A small network was shown many inputs. Here are its activations along a few directions, one row for each input.
Each table varies a few parts of the input and shows all the possible inputs, shuffled.
Descriptions start from the smaller parts, as in this example, which fits no table here: ring(5) and (point or ring(9) or (values(3) and line(6))).
Shared parts are said once, and a part with two or three values counts as separate values.
In the rows, 128 means zero.

Other details of the inputs vary at random and push rows far along two fixed directions, the same in every table; ignore that.

Table:
R1: [120  75 120 162  42  65 121  89 102 208 101 128]
R2: [125 167 148 109 222 140 129 114 133  90 102 135]
R3: [ 92 106 101 204  64 124  93 102 127 206 104 145]
R4: [149 157 128  97 164 154 138 158 110  46 170 115]
R5: [134 123 118 162  73 129  64  17  68  43  93  87]
R6: [123 162 138  97 199 138 137 131 132  72 118 105]
R7: [117  82 117 173  52  83 129  82  97 219 111 127]
R8: [138 151 151  87 193 149 142 115 138  76 114 114]
R9: [131 157 160  92 202 138 149 105 144  82 100 116]
R10: [100 149 118 190 109 119  81   5  70  63  71  78]
R11: [ 92 105  92 196  36 118 104 116 126 187 128 121]
R12: [124 113 133  97 129 138 173 215 200 205 157 158]
R13: [151 149 144  89 222 111 136 116  88 104 126 134]
R14: [118 101  91 203  30 140  93 130 105 180 156 156]
R15: [129 122 120 118 140 143 151 234 182 205 175 178]
R16: [140 161 132 101 202 157 115 134 121  75 139 135]
R17: [139 104 134  91 109 124 165 232 198 188 162 160]
R18: [120 122 119 111 125 131 168 240 187 193 177 151]
R19: [145 103 132  90  96 130 170 241 188 178 176 166]
R20: [ 95  94 124 183  41  94 113  87 148 195  77 129]
R21: [148 126 112 174  61 157  78  30  48  36 133  95]
R22: [142 144 154  77 182 131 133 123 142  66 104 114]
R23: [159 147 142  88 172 160 136 134 125  60 152 117]
R24: [142 150 143  82 207  99 153 122  93  93 128 106]
Each input here is: line(4) and (point or line(5)).
The inputs of R2 and R9 match in every part but the line(4) part. If R3 is changed in the same way as R2 into R9, which row does it become?
> R8
A walk changes only the line(5) part. It starts at R19 and steps to R17. List the rest of the walk in order.
> R5, R22, R20
A walk changes only the line(4) part. It starts at R1 and steps to R7. List the rest of the walk in order.
> R24, R13

Table:
R25: [141 140 124 126 132 154 110  75  97  67 133 109]
R26: [145 148 145  71 187 152 158 169 143 105 163 131]
R27: [115 102 113 168  64 134  94 127 137 155 117 134]
R28: [143 145 139  81 189 140 161 182 133  96 160 140]
R29: [145 150 142  75 183 150 157 174 150  93 151 149]
R30: [112 110 107 161  65 120  99 125 118 162 134 134]
R31: [124  93 124 146  90  81 112  97 108 189  98 136]
R32: [128  92 129 147  89  95 130  85 106 196 107 129]
R33: [144 147 135  70 187 143 139 178 155  95 149 143]
R34: [143 139 137 140 132 151  97  88 111  55 119 111]
R35: [113 113 143 105 115  97 177 192 202 195 125 136]
R36: [139 138 137 137 129 157 104  89 103  55 113 116]
R37: [129  97 131 155  88  83 122  91 111 188 105 136]
R38: [ 84 127 116 187 109 117 118  97 127 189  90 138]
R39: [151 146 143  76 186 162 155 167 160 100 149 133]
R40: [117 163 147  92 235 142 160 145 156 132 117 129]
R41: [119 110 112 171  60 137 114 118 131 156 122 142]
R42: [132 101 147  97 140  91 177 182 159 221 125 168]
R43: [111 162 133 154 180 127 104  63 106  91  90 111]
R44: [101 103 120 149  65  93 120 110 143 162  93 109]
R45: [119 108 106 175  69 116 114 123 115 160 145 131]
R46: [150 152 142  79 185 144 149 173 159  94 156 143]
R47: [125 114 105 177  69 112 115 129 108 163 144 125]
R48: [113 103  99 166  71 115 103 129 111 160 138 130]
R49: [131 144 159  65 182 119 176 161 163  96 115 118]
R50: [119 101 119 169  63 148 113 114 136 162 126 126]
R51: [141 141 121 128 133 146  89  90 105  59 115 114]
R52: [130 118 128 120 116 134 155 207 196 191 153 164]
R53: [139 136 121 131 139 144 115  83  80  69 142 100]
R54: [145 142 120 133 138 140 116  89  73  72 141  95]
R55: [128 135 141 114 133 123 131  65 111  70  97  79]
R56: [105 158 126 145 182 125  94  69 102  92  83 110]
R57: [125 116 114 114 124 113 153 225 161 199 162 152]
R58: [127 119 121 120 120 120 171 221 156 197 164 157]
R59: [136 146 131 130 130 143 109  87  83  62 131 117]
R60: [140 147 131 133 133 138 101  86  92  62 136 112]
What is each input in this table made of?
> line(4) and (values(3) or line(6))
The inputs of R32 and R42 match in every part but the line(4) part. If R53 is changed in the same way as R32 into R42, which row does it become?
> R28
Which other rows does R35 become when the line(4) part takes its other values? List them by row number.
> R44, R49, R55
Which other rows does R44 become when the values(3) part takes its other values? List them by row number.
> R31, R56
Which other rows does R37 become when the values(3) part takes its other values? List them by row number.
> R35, R43

Table:
R61: [143 113 128 148  85 130 112  98 115  97 124 118]
R62: [126 141 126 121 147 139 148 189 166 172 149 147]
R63: [134 121 130 143  84 129 115  99 101 102 128 121]
R64: [115 129 104 153 112 142  95  95 109 116 124 117]
R65: [106 119 127 142 112 103 139 108 125 155 106 121]
R66: [116 123 117 159  96 146 120 124 147 131 120 135]
R67: [134 120 123 146  91 111 102 104 102 101 132 117]
R68: [127 115 125 136  79 129 132 127 118 132 133 136]
R69: [146 124 131 102 130 122 157 191 151 169 158 145]
R70: [119 131 118 172 118 141 107  96  97 116 132 120]
R71: [146 164 155  56 231 128 156 110 127  49 116  91]
R72: [123 129 122 167 101 147 103  95 129 100 115 120]
R73: [117 133 127 116 142 132 136 196 176 161 143 144]
R74: [128 124 132 154 128 111 103  75 103 131  94 134]
R75: [125 126 132 118 135 150 146 190 188 157 135 145]
R76: [115 133 107 164 113 135  96 103 105 110 122 120]
R77: [164 158 158  49 202 156 143 127 116  27 144 114]
R78: [114 119 130 145 119 108 125 106 123 160 103 142]
R79: [137 122 116 144  91 118 131 124 110 142 143 135]
R80: [131 121 142 105 163 114 146 170 163 189 114 159]
R81: [138 114 123  96 131 121 149 199 149 164 151 142]
R82: [144 173 152  68 218 173 135 126 131  31 135 117]
R83: [154 144 137  93 157 132 105  90  95  36 135 101]
R84: [145 110 138  99 119 133 155 192 174 154 144 143]
R85: [137 104 120 138  98 128 127 118 106 150 150 126]
R86: [120 124 143 103 154 111 158 175 166 183 116 140]
R87: [127 114 118 138  86 111 119 132 120 132 137 132]
R88: [151 161 163  57 241 135 137 107 122  56 114 121]
R89: [124 139 113 159 111 143 103  86 111 120 130 119]
R90: [108 128 102 156 108 134 113 132 123 141 127 135]
R91: [107 130 112 157 102 128 110 131 135 135 128 134]
R92: [143 112 133 104 137 127 159 192 141 171 161 143]
R93: [118 130 117 115 148 138 140 198 164 168 142 145]
R94: [122 128 128 123 152 144 150 191 157 174 152 145]
R95: [112 125 113 164 113 140 124 125 116 148 137 136]
R96: [113 125 132 149 117 104 122  79 107 123 101 105]
R97: [148 163 161  58 237 134 144 110 124  53 113 109]
R98: [107 131 119 155  95 146 123 125 133 136 124 138]
R99: [124 122 145 103 158 112 151 172 164 186 118 152]
R100: [116 138 111 163 107 135 122 123 125 146 134 137]
R101: [136 108 123 141  80 129 129 126 133 128 129 133]
R102: [121 125 135 152 124 109 108  77 104 128  98 126]
R103: [144 107 136  94 119 135 157 182 178 158 151 145]
R104: [114 136 124 163 100 147 106  97 115 105 119 123]
R105: [109 122 123 143 109 100 145 109 128 153 105 112]
R106: [140 115 123 153 102 123 116  98  83 114 141 119]
R107: [140 117 118 136  92 123 125 117 116 148 147 128]
R108: [117 134 134 113 134 150 149 191 174 162 139 148]
R109: [135 113 110 134  96 125 104  97  94 113 133 114]
R110: [116 128 128 151 115 101 127  81 110 122 100  97]
R111: [137 117 133  97 126 115 145 198 161 158 152 141]
R112: [123 144 116 170 112 136 105  95 107 114 129 122]
R113: [133 109 119 145  97 123 133 126 100 145 146 134]
R114: [111 121 128 145 114 107 132 109 125 156 102 130]
R115: [111 125 114 150 103 133 105 123 141 141 132 127]
R116: [117 127 133 152 120 107 115  80 107 125  97 115]
R117: [135 117 113 145  97 118 105 105  90 107 131 118]
R118: [137 118 140  94 118 133 158 193 159 159 148 146]
R119: [115 122 142 100 151 107 166 174 166 182 121 131]
R120: [128 112 108 137  92 117 122 133 108 138 136 133]
R121: [118 124 137 101 148 104 171 177 170 181 120 122]
R122: [114 136 117 165 107 129  93 102 117 104 123 119]
R123: [123 125 119 156 100 154 101  87 133 106 117 117]
R124: [144 127 121 151  96 118 114  97  93 112 138 120]
R125: [132 148 145  97 183 125 126  66 100  60 104  91]
R126: [159 160 160  59 246 137 132 106 121  60 111 129]
R127: [122 118 127 146 123 110 120 105 122 163 100 149]
R128: [150 168 146  77 236 167 135 125 114  43 148 114]
What is each input in this table made of?
> line(4) and (line(5) or (values(2) and line(6)))
The inputs of R104 and R108 match in every part but the line(4) part. If R74 is changed in the same way as R104 into R108, which row does it become?
> R80
The inputs of R77 and R118 match in every part but the line(4) part. If R89 is changed in the same way as R77 into R118, which row does it become?
> R62
A walk changes only the line(6) part. It starts at R113 and steps to R79. List the rest of the walk in order.
> R120, R87, R68, R101
Which other rows does R122 become when the values(2) part takes its other values? List them by row number.
> R67

Table:
R129: [124 108 118 134  85 126 133 174 152 177 149 150]
R130: [120 116 104 182  54 129  87  56  78  95 117  96]
R131: [117 112 124 177  73 112 100  30  80 121  86 100]
R132: [145 140 133  97 154 138 127 141 126  75 137 121]
R133: [130 105 116 137  87 133 133 174 149 179 154 154]
R134: [134 146 138 105 183 126 126 128 119  97 122 126]
R135: [136 141 147  95 177 124 146 112 127 100 116 117]
R136: [119 119 109 183  52 121  88  56  83  93 113  93]
R137: [120 111 117 136  85 129 143 172 150 179 154 142]
R138: [122 148 134 119 163 156 127 150 162 111 125 139]
R139: [129 136 141 102 168 122 148 136 139 129 124 123]
R140: [107 120 116 148 114 111 145 163 145 200 135 146]
R141: [149 141 132 103 157 151 135 138 116  81 153 123]
R142: [138 141 145  97 179 123 131 118 127  99 114 122]
R143: [130 148 137 107 183 128 136 126 117  98 127 118]
R144: [121 109 121 134  83 114 137 175 162 173 138 141]
R145: [154 143 134 106 158 155 134 136 114  83 158 128]
R146: [140 139 148  93 176 121 136 114 129  99 111 125]
R147: [115 111 123 136 111 109 137 158 155 201 122 147]
R148: [113 121 111 185  79 116  89  39  76 121  97  99]
R149: [135 107 118 140  88 136 132 172 147 181 159 159]
R150: [118 103 136 129 105 105 148 148 159 199 111 148]
R151: [123 158 135 119 174 163 128 128 145  85 126 122]
R152: [134 151 134 109 184 125 126 130 116  97 124 131]
What is each input in this table made of?
> values(2) and (point or line(5) or line(6))
The inputs of R137 and R129 match in every part but the values(2) part. If R139 is changed in the same way as R137 into R129, which row does it become?
> R142
Which other rows does R141 become when the values(2) part takes its other values? List them by row number.
> R133
A walk changes only the line(6) part. It starts at R131 and steps to R135. List the rest of the walk in order.
> R139, R148, R143, R140
